Each row below holds a small network's activations on one record, seen along a few directions.
Records have a field called Tubez. Each example row is followed by its value.
Other fields move the rows too, some of them a lot.
[  4 -24  16 -13 -19  -1  14   3  13]
m2
[  1   7  -7   6 -14  -2   2  -1   2]
m5
[-33   4 -13 -18 -37 -19  12   8  18]
m3
[  2   2  29  -8   4  15  18 -12   1]
m4
[ 12   9  -9 -11   1  25  -4   1  26]
m5
[ -5   0  -3  10   7   6 -13   3   1]
m7
[ 20   2   2  10   8  -7   4  -6 -10]
m2
[ -3  -8  21 -13  -6  -7   3 -30  11]
m1
[-20  -9  -8  10  -6  -3   5  -5   9]
m7
[ 32  -6  -2   5  42   9 -15  -2 -28]
m6
[ 39   3   5  10  44  19 -26  -9 -42]
m6
[  9   2   7   8   2  -6 -14 -10 -15]
m1
[-42   6 -18 -22 -37 -28  26   9  32]
m3
[ -3  -2   3  15   7   1 -16  -6  -3]
m7
[-58   4 -11 -47 -62 -21  26   8  65]
m3
[ -7  -1 -15 -18 -25  11  21   2  42]
m5
[ 1 10 11 11 12  3  3 11 -1]
m4
[  2  -6   5   7   1  -7 -10  11  -2]
m2
[ -4   5   9   4   1   2  12   1 -15]
m4
[ -3  -1   6   4   2  -7  -8  -7 -12]
m1
[ 39   1   4  11  43  13 -21 -13 -37]
m6

Which value of Tubez does each new row have?
[  3   4  30  -6   5  18  16 -12  -1]
m4
[ 73  -4  20   0  73  43 -41 -28 -48]
m6
[  2  -6   5   5  -7  -5  -5   3 -12]
m2
[  1  -1   5  16  12   8 -19  -4  -9]
m7
[ -3   2 -15   0 -12  -6  10   3   7]
m5
[  3   4  -9 -12 -15  11   8  -1  40]
m5
[ 38   2   4   9  47  16 -27  -5 -39]
m6
[-41   0 -16 -24 -46 -20  22   5  12]
m3
[ -5   5   8   5   0   4  12   4 -14]
m4
[ 46   5   8  15  55  18 -36  -8 -38]
m6
[-60  -3 -14 -53 -70 -17  39  14  56]
m3
[  8 -21  17 -10 -15  -4  11   0  16]
m2
[  7   9 -10   5  -7   3   0  -3  -2]
m5
[ 43   5   5  13  47  18 -22 -12 -39]
m6
